Each row below holds a small network's activations on one input, seen along a few directions.
In each table, some parts of the input vary, and every possible input appears once, in random order.
Descriptions start from the smaller parts, as in this example, which fits no table here: values(2) and (point or line(11) or (line(4) and ring(8))).
Shared parts are said once, and a part with two or three values counts as separate values.

Other details of the inputs vary at random and push rows far along two fixed directions, the same in every table; ignore that.

A family of inputs:
R1: [ 94 -55 -12  52   5 -10  40  13   3  38  67  16  96 -29  44 -25]
R2: [  2  20 -39   5 -25  24  -9 -14  -3  -3 -25   8  11 -20   6 -19]
R3: [-17 -18  33 -24  31 -21 -25  -6   5 -18   1 -28 -14   3 -30 -11]
R4: [ -4  -7 -41 -12 -25   7 -40   1 -11  16 -24   3   1   2   3 -34]
R5: [ -4  20 -32   8 -20   7   9   0 -15  -8 -25   9  -3 -10  27 -22]
R6: [ -5  22 -33   6 -16  19 -11  -5 -10  -7 -28  15  10 -14  21 -26]
R7: [ -4 -14 -31  -6 -40 -18   0   5 -22  18 -23  -7 -22  16  14 -21]
R8: [ -2  26 -36  -3 -24  25 -17 -21 -15   6 -14   4  13 -20  14  -7]
R9: [ 83 -51  -2  45  -6 -21  49   3 -15  47  73   9  85 -19  56  -5]
R10: [  0  12 -29  12 -41   0  32 -11 -14  -1 -23  -1 -12  -5  15  -8]
R11: [-16  16  35 -15  30  -2  -2 -29   1 -27  11 -26  -2 -18 -18  15]
R12: [ -7  -7 -15  -6 -57  -9   4  26 -22  17 -18   0 -22  -3  14  -4]
R13: [  7  16 -43   8 -25  27   4  -3   9  17 -15  16 -13  14   6  16]
R14: [ 73 -60  68  37  75 -27  39  11  19  16  89  10  78  -6  14   5]
R15: [ -6  14 -23  12 -31  -6  29  -2 -20  -5 -26   6 -12   0  31 -14]
R16: [ -5  20 -43  13 -16  17   2  15   8  10 -17  25  -9  25  15   8]
R17: [-21  12  36   0  40 -10  13  -1  14 -27   3  -2 -13  13 -25  13]
R18: [ -5   2 -25 -11 -42  15 -38  23 -11  15 -19   9   0 -17   4 -17]
R19: [-20 -10  49 -24  14 -12 -22  15   5 -18   6 -21 -15 -15 -30   6]
R20: [  2  22 -41  -1 -24  28  -5 -10  -3  25  -4  12 -10  14  15  28]
R21: [-24  13  34  -1  38 -14   6  -5  13 -43  -2 -13   0  -7 -18  -6]
R22: [-14  14  37 -14  32   1   6 -25   2 -12  16 -15 -15   3 -24  33]
R23: [-15 -19  34 -24  33 -18 -18  -3   7  -2   6 -16 -28  24 -37   9]
R24: [-11  16 -29  17 -32 -11  30   7 -14  -8 -25   8  -8   6  24 -16]
R25: [-14 -20  28 -24  36  -6 -33   0  24   3   9 -12 -26  32 -36  21]
R26: [-17 -12  44 -26  20   2 -30  20  25   3  14  -5 -26  15 -35  36]
R27: [-15  10  35  -6  45   7  -4  -8  24 -19   4  -1 -16  17 -17  26]
R28: [-10   8  35  -6  31   0  15 -18  14 -20   6 -11 -17   3 -34  21]
R29: [ -2  -4 -24  -9 -46   7  -9  33 -16  31 -12  15 -26   8   4   7]
R30: [-24  15  32  -3  42  -1 -15 -10  18 -42  -5  -6  13 -11 -23 -10]
Each input here is: line(5) and (values(2) or line(4)).
The inputs of R4 and R7 match in every part but the line(5) part. If R6 is changed in the same way as R4 into R7, which row does it become?
Answer: R15
Which other rows does R28 become when the line(5) part takes its other values? List them by row number.
Answer: R1, R2, R10, R13
Which other rows agree with R21 in the line(5) part? List them by row number.
Answer: R1, R3, R5, R11, R19
Which other rows does R26 become when the values(2) part takes its other values? List them by row number.
Answer: R25
